Each row below holds a small network's activations on one input, seen along a few directions.
In each table, some parts of the input vary, and every possible input appears once, in random order.
Descriptions start from the smaller parts, as in this example, which fits no table here: one of 3 separate values, together with either a single point or one of 9 places around a ring or (one of 4 places along a line, together with one of 8 places around a ring).
Shared parts are said once, and a part with two or three values counts as separate values.

Other details of the inputs vary at random and push rows far along three fixed directions, the same in every table; ignore that.

Table:
row 1: -38	33	-17	77	-23	8	-1	-46	-53	26	-25	-30	46	-11
row 2: -16	13	35	46	39	-20	-37	11	-9	0	-49	-55	11	-8
row 3: -21	-25	-22	-59	-41	-23	36	32	45	-19	6	20	-30	10
row 4: 23	11	66	13	6	-29	-38	29	-36	9	-34	-64	6	-13
row 5: -4	24	56	44	29	18	-44	-2	-52	31	-25	-68	60	-38
row 6: -90	-35	-68	-22	14	-33	35	30	68	-23	-46	3	-9	-12
row 7: -79	-30	-41	-44	12	-43	4	41	64	-4	-25	20	-22	-17
row 8: -34	7	-37	44	-19	4	2	-15	-20	19	-17	-35	43	-7
row 9: -8	45	-20	48	-37	0	26	-29	-32	19	17	22	5	32
row 10: -36	4	-20	61	-15	9	-3	-29	-39	15	-36	-28	31	-8
row 11: -45	6	-32	52	5	6	-2	-25	-13	-1	-48	-45	27	-13
row 12: 27	-27	33	-61	31	-17	-42	37	50	-2	25	23	-16	-30
row 13: 73	23	70	-30	-13	25	-28	-2	-41	11	17	-17	-7	-9
row 14: 0	-16	-41	-11	-14	-1	60	-3	25	-24	25	44	-31	28
row 15: -51	-23	-61	-50	-12	-14	18	15	58	-15	1	60	-9	-17
row 16: 23	-2	-33	-41	-20	36	15	-7	9	7	30	62	-33	18
row 17: -8	-22	32	11	56	-25	-49	42	9	-14	-49	-53	-11	-8
row 18: -47	-34	20	-8	35	-37	-21	37	28	0	-41	-16	-7	-26
row 19: -78	-31	-59	-17	-7	-31	34	33	52	-2	-16	3	12	-7
row 20: 61	-10	35	-50	40	30	-38	18	9	-11	21	10	-45	1
row 21: 16	16	-34	-45	-20	29	7	-10	15	15	35	63	-30	10
row 22: 0	31	-32	48	-38	4	38	-16	-25	18	24	7	22	33
row 23: 62	11	82	8	16	9	-29	-15	-25	4	29	27	-7	-18
row 24: 5	12	-27	27	-17	-1	37	-16	-15	2	17	0	14	47
row 25: 52	15	-14	27	-24	36	20	-43	-30	-7	38	16	-21	34
row 26: -48	-27	-28	18	16	-3	22	2	3	-33	-37	-11	34	-24
row 27: -48	6	-28	58	-16	-9	17	-6	-24	8	-37	-14	23	14
row 28: 50	17	-12	16	-26	27	19	-47	-28	9	51	9	0	43
row 29: 39	4	40	-37	47	21	-49	11	16	3	-4	-4	-29	-18
row 30: 23	-6	51	-10	6	-17	-55	18	-27	9	-36	-68	4	-32
row 31: 31	15	-9	-8	-9	39	21	-29	-25	7	36	12	15	28
row 32: 39	-34	42	-67	47	-16	-39	30	41	-19	25	14	-18	-11
row 33: 40	27	3	15	-17	24	39	-41	-8	-15	40	52	-2	7
row 34: 36	17	14	-11	-66	18	41	-26	-20	-19	44	34	9	8
row 35: 50	-18	55	-43	35	-22	-17	19	27	-1	42	9	-35	16
Each input here is: one of 5 places around a ring, together with either a single point or one of 6 places around a ring.
Changing only the place on the ring of 5 turns row 21 into row 7. The same change can be made to row 20. Which row results?
Answer: row 14
List by row number the other rows that have the place on the ring of 5 in common with row 34.
Answer: row 12, row 15, row 23, row 26, row 32, row 33

Table:
row 36: -4	-19	42	12	40	-18	-37	20	-11	4	-29	-32	11	-20
row 37: -35	-25	-34	-42	-13	3	8	28	17	-13	-28	-11	28	-21
row 38: -15	-47	-1	-55	33	-15	-31	42	52	-9	-6	19	-30	-13
row 39: -47	-20	-29	-18	-23	3	30	13	-4	-9	-19	-11	39	-20
row 40: -50	-16	-44	10	-5	11	4	-3	2	-2	-34	-4	13	-13
row 41: 11	2	38	1	37	-1	-39	12	-12	7	-30	-36	-11	-19
row 42: -31	-26	-39	-14	6	3	-3	18	30	-12	-16	12	0	-7
row 43: -38	2	5	54	1	-19	19	-11	-24	-8	-42	-41	38	-21
row 44: -29	-4	-18	29	5	1	2	-10	-17	-3	-41	-40	22	-16
row 45: 18	12	-4	19	-16	7	-1	-4	-14	13	16	3	3	14
row 46: 21	17	-30	19	-32	25	27	-31	-28	2	21	31	-9	22
row 47: 21	35	-18	23	-37	25	28	-27	-27	20	28	13	-7	27
row 48: -12	13	-28	16	-26	0	53	-11	-3	-10	5	28	-4	16
row 49: -21	-11	-5	1	-4	-8	5	8	14	-10	-4	18	-3	-11
row 50: -12	-32	-7	-20	22	-18	-1	19	24	-10	-15	-10	-8	-6
row 51: -44	4	19	27	12	-24	-5	14	-8	-6	-48	-39	25	-12
row 52: -51	4	-34	19	-9	4	9	-3	-11	-3	-43	-28	20	5
row 53: 28	-13	-11	-41	2	-7	-14	20	34	0	23	9	-34	12
row 54: 57	2	58	-15	29	-6	-50	10	-2	-3	12	-24	-19	4
row 55: -42	-33	-36	-26	4	-23	6	26	40	-1	-13	-12	-3	-1
row 56: -17	-29	-11	-44	6	-36	-13	40	57	-7	-8	-2	-29	-8
row 57: 9	0	72	41	37	-1	-32	-10	-33	5	-11	-49	26	-26
row 58: -28	-11	-1	6	-3	-29	-8	22	13	7	-19	-10	2	-13
row 59: -39	-8	0	34	4	-23	2	8	-9	-5	-41	-20	24	-21
row 60: 45	22	13	3	-3	20	-10	-20	-13	9	41	31	0	8
row 61: 36	3	7	-45	24	6	-20	13	31	2	25	28	-27	3
row 62: 25	8	39	-3	26	6	-44	-11	-8	12	-5	-23	2	-23
row 63: 10	21	70	35	24	-13	-37	-9	-31	10	-5	-21	25	-31
row 64: 39	-12	47	-29	23	-12	-41	18	7	3	18	7	-28	10
row 65: 46	-3	64	-8	25	-12	-47	18	-7	21	22	-8	-20	-1
row 66: -44	1	8	30	8	-9	10	4	0	-7	-31	-20	23	-19
row 67: -11	-9	13	-23	32	-8	-15	15	20	4	-3	2	2	-9
row 68: 40	17	17	1	-29	-2	13	-16	-10	-1	36	39	-22	26
row 69: -36	16	-3	28	12	9	-9	-15	-20	13	-36	-32	36	-22
row 70: 12	42	37	41	-6	6	15	-30	-33	8	17	5	23	-4
row 71: -3	-8	-27	-20	-12	0	-15	12	11	14	3	7	-23	4
row 72: -43	-4	-35	19	6	-2	8	-9	4	-5	-29	-24	43	-16
row 73: -5	-9	13	-8	20	-11	-37	7	-3	-4	-31	-43	-4	-11
row 74: -10	34	-26	67	-24	24	52	-38	-51	1	-6	-7	40	18
row 75: 44	8	9	-10	-9	26	-2	-23	-4	0	34	21	-29	9
row 76: -18	22	-34	38	-37	13	60	-33	-30	1	11	13	25	38
row 77: 18	-1	-24	5	-10	12	14	-7	-5	-4	12	22	-5	14
row 78: 21	12	-33	-5	-35	13	21	-19	1	9	29	16	-22	22
row 79: -9	-6	-46	-18	-25	7	6	-4	6	-3	0	24	-18	21
row 80: 34	10	-20	-9	-26	15	13	-11	-3	-6	35	38	-20	36
row 81: -20	25	12	66	-7	22	37	-34	-50	7	0	-14	42	4
row 82: -9	-13	-39	-43	-3	17	6	12	39	-8	5	33	-37	7
row 83: 12	-13	-34	-47	2	16	12	19	46	-15	23	45	-39	16
row 84: -42	-11	-14	-11	-18	10	0	6	-14	2	-47	-35	43	-32
row 85: 65	36	59	51	0	31	-5	-42	-52	5	36	-12	15	5
row 86: 43	15	4	-17	-8	22	-13	-23	-4	16	34	39	-21	5
row 87: 4	-33	-46	-67	-11	-11	20	17	55	-18	29	43	-45	32
row 88: 44	-7	45	-33	30	-4	-39	10	12	10	32	24	-21	-7
row 89: 21	21	-10	24	-23	18	51	-31	-29	5	30	28	-1	30
row 90: -35	-17	-37	-37	-8	-27	17	35	54	-3	-9	15	-26	4
row 91: 31	-3	48	-29	41	-14	-57	42	19	11	-2	-25	-27	-8
row 92: -46	-9	-64	-12	-12	-2	26	13	22	-14	-23	4	6	20
row 93: 15	14	-26	-28	-66	17	61	-16	-7	-13	44	51	-1	10
row 94: -6	8	27	32	-2	-22	-1	-8	-21	-6	-15	-30	17	-5
row 95: 53	15	52	8	-3	7	-2	-17	-8	-6	44	19	-21	0
row 96: -28	-21	-2	-16	27	-17	-13	9	21	-3	-12	-14	15	-18
row 97: 77	23	42	22	2	17	-3	-26	-31	2	32	0	-8	14
row 98: -29	11	-44	18	-34	-2	52	-29	4	-11	13	23	21	3
row 99: 8	-3	54	-5	38	-19	-40	29	1	17	-8	-34	-6	-8
What do these inputs look like to the network?
Answer: one of 4 places along a line, together with either a single point or (one of 3 separate values, together with one of 5 places along a line)
Changing only the place on the line of 4 turns row 49 into row 38. The same change can be made to row 98. Which row results?
Answer: row 96
Which other rows does row 47 become when the choice among 3 separate values takes its other values? List them by row number.
Answer: row 71, row 78
A walk changes only the place on the line of 5. It starts at row 71 and steps to row 79. List the rest of the walk in order.
Answer: row 46, row 40, row 86

Table:
row 100: -1	-11	9	-25	23	3	-26	14	12	-1	-11	-8	1	-15
row 101: -34	0	-22	29	-4	3	0	-9	-16	-3	-39	-34	29	-11
row 102: 29	30	18	36	-21	10	32	-30	-32	2	26	9	0	18
row 103: 43	33	4	29	-28	29	14	-33	-43	15	33	8	6	25
row 104: -45	-3	-43	17	-28	-3	44	-5	1	-7	-11	15	21	1
row 105: -22	-3	-27	-7	-3	3	-2	6	5	-2	-23	-9	2	-1
row 106: 14	-20	28	-30	26	-23	-31	28	29	-10	-5	-6	-31	-10
row 107: -37	-7	6	24	8	-24	-9	12	-6	6	-32	-38	27	-13
row 108: -32	-13	-71	-21	-27	3	24	3	23	1	-1	13	-5	17
row 109: -33	-2	-4	14	3	-16	6	7	0	-5	-27	-18	13	-6
row 110: -18	-20	-23	-39	1	-3	-13	17	28	1	-8	10	-13	-10
row 111: -6	-12	-42	-33	-7	14	18	2	27	-9	10	26	-11	8
row 112: 13	7	48	38	16	-13	-19	-6	-29	4	-8	-38	18	-5
row 113: 33	1	4	-17	1	16	-5	-10	2	-3	23	17	-9	4
row 114: -20	-29	-36	-44	-1	-12	21	23	47	-17	3	33	-28	3
row 115: 40	-3	29	-42	3	-14	-20	18	29	2	30	26	-44	6
row 116: -25	12	-10	38	-3	12	7	-15	-28	4	-29	-33	30	-6
row 117: 52	3	42	-35	5	-6	-14	7	17	3	45	31	-29	3
row 118: 35	2	44	2	8	-4	-10	-5	-8	-4	18	6	-14	-2
row 119: -7	-5	-8	-12	-7	-5	17	7	16	-7	10	21	2	-2
row 120: -32	-16	-5	2	39	-27	-21	22	31	-1	-22	-5	-11	-9
row 121: 35	36	5	29	-33	25	14	-37	-39	16	30	9	3	16
row 122: 15	10	17	0	-4	2	15	-9	-5	-3	23	18	3	6
row 123: -34	-2	-16	15	4	4	-2	1	-9	2	-30	-23	35	-20
row 124: -3	-14	-4	-17	3	-9	9	7	22	-14	10	14	-5	-1
row 125: 12	4	15	-1	2	1	14	-5	3	-5	20	11	-1	3
row 126: 54	9	19	-34	-4	16	-14	-8	5	10	44	32	-26	5
row 127: 23	-12	36	-36	28	-1	-51	26	12	4	-6	-5	-22	-20
row 128: -14	-3	-4	17	2	-10	15	2	-2	-3	-7	-15	7	7
row 129: -3	24	-44	39	-18	24	30	-38	-15	10	18	29	4	27
row 130: 6	9	35	24	23	2	-36	2	-29	11	-24	-47	19	-10
row 131: 42	28	14	12	-19	23	-1	-22	-29	11	25	12	-8	11
row 132: -18	-7	-25	-2	-4	11	11	-3	1	-3	-12	2	6	-3
row 133: -5	13	-31	23	-36	4	46	-17	-12	1	19	21	9	27
row 134: 8	14	65	36	14	-12	-23	-6	-34	12	-9	-32	23	-21
row 135: 20	0	-17	-27	-13	18	8	-5	6	-2	22	34	-23	12
row 136: -10	-23	-1	-25	31	-7	-33	30	21	0	-26	-28	-10	-9
row 137: 19	8	51	29	21	8	-35	-12	-37	6	-17	-36	19	-21
row 138: -27	-12	-67	-3	-23	9	28	-5	11	-8	-9	8	5	17
row 139: -11	-3	-5	-5	-6	-13	5	12	13	-3	-6	5	-7	-1
row 140: -42	-4	-9	25	4	-17	10	6	-8	-1	-30	-29	25	0
row 141: -10	-19	25	-24	27	-22	-24	29	21	-7	-17	-6	-11	-18
Changing only one part turns row 113 into row 124. The same change can be made to row 110. Which row results?
Answer: row 134
Changing only one part turns row 116 into row 102. The same change can be made to row 132. Which row results?
Answer: row 114
What do these inputs look like to the network?
Answer: one of 2 separate values, together with either a single point or (one of 4 places along a line, together with one of 5 places along a line)
A walk changes only the place on the line of 5. It starts at row 101 and steps to row 116. List the rest of the walk in order.
Answer: row 105, row 131, row 121
Which other rows does row 106 become when the choice among 2 separate values takes its other values? List them by row number.
Answer: row 101

Table:
row 142: 23	12	10	5	7	5	-3	-11	-2	5	22	14	-8	11
row 143: -37	10	-17	27	-16	2	12	-12	-16	5	-24	-19	27	-13
row 144: -9	-15	-24	-20	13	-1	-2	13	28	-6	-1	18	-15	3
row 145: -7	-18	-20	-27	7	-4	-11	20	26	-1	-2	16	-14	1
row 146: -19	-24	-10	-22	0	-31	16	24	37	-16	-3	18	-19	1
row 147: -1	1	-18	4	-17	11	18	-7	-9	-3	6	6	15	5
row 148: -2	-17	-17	-25	8	-5	5	14	24	-10	1	11	-25	13
row 149: 8	2	-4	-5	4	2	1	-3	10	6	19	14	-11	8
row 150: -7	-17	-17	-35	-1	-6	-4	18	25	0	4	5	-4	-3
row 151: -25	3	-13	37	-12	3	15	-16	-26	-2	-24	-22	22	-1
row 152: -9	11	-20	9	-15	15	32	-14	-10	-1	4	14	4	12
row 153: 10	0	1	-12	4	-4	-14	6	9	6	11	11	-9	6
row 154: 30	9	7	9	-2	8	8	-8	-7	-3	18	9	-15	17
row 155: 7	-3	-12	-17	-9	5	3	-7	10	-6	10	12	-3	0
row 156: -3	-3	-5	-22	-3	2	0	12	6	2	-2	9	-10	3
row 157: 9	-3	-3	-7	8	-8	-1	5	14	-5	4	0	-16	12
row 158: -15	8	-29	-1	-27	4	25	-4	0	7	5	11	4	9
row 159: -3	-1	-15	0	-16	14	18	-15	-10	-5	4	8	9	0
row 160: 21	20	13	5	-7	10	9	-11	-9	9	21	9	-7	8
row 161: 9	5	4	-19	-1	-3	-9	10	7	4	5	6	-11	3
row 162: -2	-17	-20	-21	-1	-5	-5	13	22	-12	-8	7	-22	2
row 163: -9	8	-26	15	-22	8	18	-21	-6	7	10	15	5	5
row 164: 32	7	15	-6	-11	11	-3	-16	-8	4	26	8	-5	-1
row 165: 27	6	14	-3	-9	14	5	-10	-19	4	20	7	5	8
row 166: -22	8	-16	38	-19	-1	17	-19	-21	3	-15	-21	21	1
row 167: 13	10	25	0	-10	-11	18	0	3	-5	19	24	-9	0
row 168: -30	3	-18	25	-1	2	18	-12	-10	-5	-18	-21	37	-5
row 169: -36	1	6	38	-2	-19	19	-5	-10	-3	-12	-3	28	-11
row 170: -5	-8	-21	-37	-3	-4	-6	13	30	-6	-3	17	-23	-3
row 171: 31	7	84	16	19	-13	-21	-1	-21	-1	11	-16	13	-21
row 172: 22	9	11	4	-4	10	-1	-9	-16	10	20	15	-5	12
row 173: -26	-10	-7	2	9	-12	-15	13	6	10	-16	-16	11	-10
row 174: -3	11	14	29	6	1	-14	-15	-20	7	-10	-16	18	-10
row 175: -26	-18	-4	-2	11	-14	-11	20	4	-2	-30	-26	5	-4
row 176: 14	4	1	1	4	11	7	-9	-2	3	18	19	-9	13
row 177: -25	-16	-6	-5	20	-3	-7	14	11	-10	-25	-20	16	-17
row 178: -25	-9	-7	-7	9	-3	-15	14	9	-6	-32	-13	3	-20
row 179: 26	9	9	-6	-8	6	0	-8	-9	3	21	6	4	7
row 180: 29	10	18	0	-2	11	4	-13	-7	4	27	5	0	5
row 181: 33	15	16	8	-8	0	-1	-8	-14	5	20	2	-9	19
row 182: 2	-9	-14	-12	2	4	-9	3	14	-3	1	17	-14	-3
row 183: 2	-5	35	-11	27	-9	-42	27	1	4	-24	-26	-2	-21
row 184: -24	8	-17	39	-14	-3	13	-18	-20	-2	-22	-23	23	1
row 185: 38	13	56	22	17	-1	-33	2	-30	8	0	-28	0	-1
row 186: 7	-9	35	-6	23	-19	-38	23	4	9	-13	-33	-7	-9
row 187: -1	1	-18	5	-16	14	16	-15	-7	-7	2	8	11	-2
row 188: -18	2	6	11	17	0	-7	9	-3	-2	-26	-20	11	-14
row 189: 17	0	50	10	33	-15	-36	13	-5	7	-9	-38	-5	-10
row 190: 6	-15	-4	-32	12	4	0	12	20	-9	7	11	-12	1
row 191: -35	-21	-8	-5	20	-9	-21	14	10	-1	-34	-17	7	-20
row 192: -9	10	-22	7	-25	16	25	-17	-13	-1	1	15	2	5
row 193: 16	16	2	-3	-3	7	8	-7	1	1	15	13	-10	10
What do these inputs look like to the network?
Answer: one of 4 separate values, together with either a single point or (one of 3 separate values, together with one of 4 places along a line)
Changing only the choice among 4 separate values turns row 175 into row 172. The same change can be made to row 154. Which row results?
Answer: row 144
Changing only the choice among 4 separate values turns row 145 into row 147. The same change can be made to row 182. Which row results?
Answer: row 187
List by row number the other rows that have the choice among 4 separate values in common with row 167.
Answer: row 143, row 152, row 156, row 158, row 160, row 161, row 170, row 178, row 183, row 188, row 192, row 193
A walk changes only the place on the line of 4. It starts at row 163 and steps to row 174. List the rest of the walk in order.
Answer: row 182, row 191
Which other rows does row 163 become when the choice among 3 separate values takes its other values? List them by row number.
Answer: row 149, row 173
Which other rows does row 169 become when the choice among 4 separate values takes its other values? List them by row number.
Answer: row 146, row 167, row 171
